Each row below holds a small network's activations on one input, seen along a few directions.
Each table varies a few parts of the input and shows all the possible inputs, shuffled.
A made-up example of a description, with smaller parts first: one of 6 places along a line, together with either a single point or one of 9 places along a line or (one of 3 separate values, together with one of 8 places around a ring).
Shared parts are said once, and a part with two or three values counts as separate values.
In the rows, 128 means zero.

Other details of the inputs shift rows strongly along three fixed directions, in all tables alike. That doesn't count.

A family of inputs:
R1: [112 173 109 149 167 142 221 111  47 139 101]
R2: [162  98 178 186  94 136 107 148 120  53  11]
R3: [210 208 132 134 161 113  86 126 104 124 200]
R4: [147 197 106 125 133 103  84 127 102 145 174]
R5: [132  95 148 166  90 134  83 151 141  87  83]
R6: [ 43  48 121 146 129 105 167 111 157  57   9]
R7: [123 109 154 172 130 147 147 154 124 120  81]
R8: [132 154 128 147 120 121 134 120  78  99 106]
R9: [127 113 144 178 153 150 216 136  73 105  10]
R10: [154 130 145 132 153 131 129 116  89 139  94]
R11: [125 206 126 158 190  94  98 101 152 149 172]
R12: [151 118 143 147 151 134 126 114  82 139 104]
R13: [ 66  84 116 127 117 155 147 159 163 145 119]
R14: [230 192 203 165 139 131  46 108  99 113 127]
R15: [185 159 122 155 121 113 110 109 120 164 172]
R16: [138  89 214 125  68 169  40 133 200  76 108]
R17: [102 106 132 156 123 157 146 151 141 130  97]
R18: [122 145 117 127 128 106 130 135  93 121 112]
R19: [ 79 108  70  69 121 109 197 113 131 186 160]
R20: [101 121 145 133 122 151 152 148 143 121  92]
R21: [147 174 102 146 138 100  77 134  94 154 182]
R22: [138 151 126 143 128 112 129 129  82 109  96]
R23: [119 111  92 122 138 117 246  93  64 146  73]
R24: [130  94 134  98 103 141  72 166 211 106 167]
R25: [249 185 180 178 150 116  65 143 115  89 142]
R26: [ 74 108  59  60 153 124 191 138 124 148 170]
R27: [149 157 119 120 145 134  68 114 122 176 193]
R28: [ 91 124 166 114  87 156  79 160 207 121 166]
R29: [130  82 142 122  69 129  76 140 210 144 167]
R30: [ 72  82 149 106  91 153  95 182 228 134 127]
R31: [102 105 135 106  84 116  49 170 195 123 147]
R32: [149 109 136 132 128 146 153 136 126  76  88]
R33: [ 30 109  94  82 128 144 192 144 141 159 149]
R34: [138 145  95 127 173 128 221 107  39 105 119]
R35: [142 134 127 120 142 129 157 129 103  96 144]
R36: [100 112 144  91 120 142 116 117 133 135 145]
R37: [157 147 182 177 122 155 133 141 125  92  59]
R38: [ 49  98  62  46 139 142 141 122 150 198 173]
R39: [182 173 118 130 129 101 111 112 125 176 181]
R40: [101  21 195 124  21 164 116 141 236  61  62]
R41: [105  97 153 108 117 153 135 111 118 112 101]
R42: [115 116 148 142 104 121 134 135 100  82  82]
R43: [163 172 127 114 158 124  83 112 106 173 173]
R44: [154 123 130 192 146 111 168 128  33  96  40]
R45: [128  78 121 133 131 138 147 151 133  98 115]
R46: [132 136 121 151 155  82 149  72 147 127 115]
R47: [154 131 106 126 150 134 148 136 115 113 127]
R48: [ 41  87  58  83 176 103 178 106 175 118 147]
R49: [ 67 133  50  65 189 121 231  92  39 198 133]
R50: [ 91 113 145 103  70 127  56 153 186 102 163]
R51: [123 166  96 153 179 136 213 124  57 158  85]
R52: [ 55  94  82  43 100 147 114 150 209 133 225]
R53: [182 172 122 129 131  96 113 116 125 178 181]
R54: [148 153 124 119 147 129  68 116 119 176 195]
R55: [105 102 117 129 111 121 125 148 124 112  85]
R56: [160 172 134 114 110 103 108 108 136 162 209]
R57: [142 173 138 140 188  95  78  72 134 137 151]
R58: [123  95 104 118 131 138 126 148 147 118 158]
R59: [159 183 129 109 150 130  87 103 106 165 174]
R60: [206 165 183 163  99 118 101 104 123 111 142]
R61: [157 142 190 175 126 145 134 148 122  94  61]
R62: [ 60  87  39  67 140 137 160 145 155 164 202]
R63: [133 101 133 123  93 132 160 115 147 125  96]
R64: [158 101 141 148 102 130 156 118 136 122  75]
R65: [168 153 118 134 120 101  97 120 138 181 203]
Description of these inputs: one of 5 separate values, together with either a single point or (one of 3 separate values, together with one of 4 places along a line).
The inputs of R15 and R5 match in every part but the choice among 5 separate values. If R46 is changed in the same way as R15 into R5, which row does it become?
Answer: R6
The inputs of R44 and R7 match in every part but the choice among 5 separate values. If R2 is changed in the same way as R44 into R7, which row does it become?
Answer: R51
List by row number the other rows that have the choice among 5 separate values in common with R41.
Answer: R10, R12, R14, R16, R27, R36, R38, R43, R49, R54, R57, R59
Change only the choice among 5 separate values in R26. List by row number the other rows that result.
Answer: R18, R19, R49, R61
List by row number the other rows that have the choice among 5 separate values in common with R47.
Answer: R3, R24, R25, R26, R32, R34, R35, R45, R48, R52, R58, R62
